Here are a small network's activations along a few directions, averaged over the inputs that share one value of a field.
Related values have similar rows: they may be neighbours, one step apart, or belong to one group.

Values of G:
g3: [-4.06 -2.87  0.05  0.63 -0.52 -0.19 -3.60  0.34  0.94  3.21]
g5: [ 4.15  4.87 -0.22  2.14  4.27  1.78 -1.65 -1.22  1.73 -3.11]
g4: [ 2.29  4.99 -1.50 -5.64  1.71  1.77  0.78 -0.18  3.41  1.42]
g1: [-2.58 -8.06  0.17 -2.19 -1.33 -2.33  2.98 -1.41 -2.00  0.75]
g6: [ 5.02 -6.70  1.06  0.89 -0.97  1.47  4.77  0.12 -4.37 -1.62]
g7: [-3.43  2.01  4.23  0.47 -1.23 -0.70 -2.81  4.50  3.92  1.37]
g2: [-1.39  5.76 -3.78  3.70 -1.93 -1.80 -0.47 -2.16 -3.64 -2.01]
G is arranged as a line.
- Name the neighbours of g5, in listed order. => g4, g2
- Name the neighbours of g6, in listed order. => g1

Values of D:
d2: [-4.00 -5.36 -0.08  0.49 -1.36 -1.06 -1.61 -0.36 -0.88  2.58]
d1: [ 4.55 -5.71 -0.57 -0.30  0.15  1.49  4.83 -0.86 -3.69 -1.75]
d4: [ 2.01  8.61 -1.58  3.58  2.30  0.65 -2.16 -0.78  0.70 -3.41]
d7: [-1.74 -2.56  3.13 -0.65  0.70 -1.28 -2.65 -0.38  2.44  1.82]
d3: [ 1.06  7.21 -2.31 -2.33  1.15  0.67 -1.22 -1.30  2.05  0.61]
d5: [-1.69 -4.62  0.51  2.00 -3.77 -2.81  3.95  0.18 -4.83 -1.88]
d6: [-0.19  2.42  0.90 -2.80  0.82  2.34 -1.13  3.50  4.21  2.04]
D is arranged as a line.
- Name the neighbours of d1, in listed order. => d5
- Name the neighbours of d6, in listed order. => d7, d3
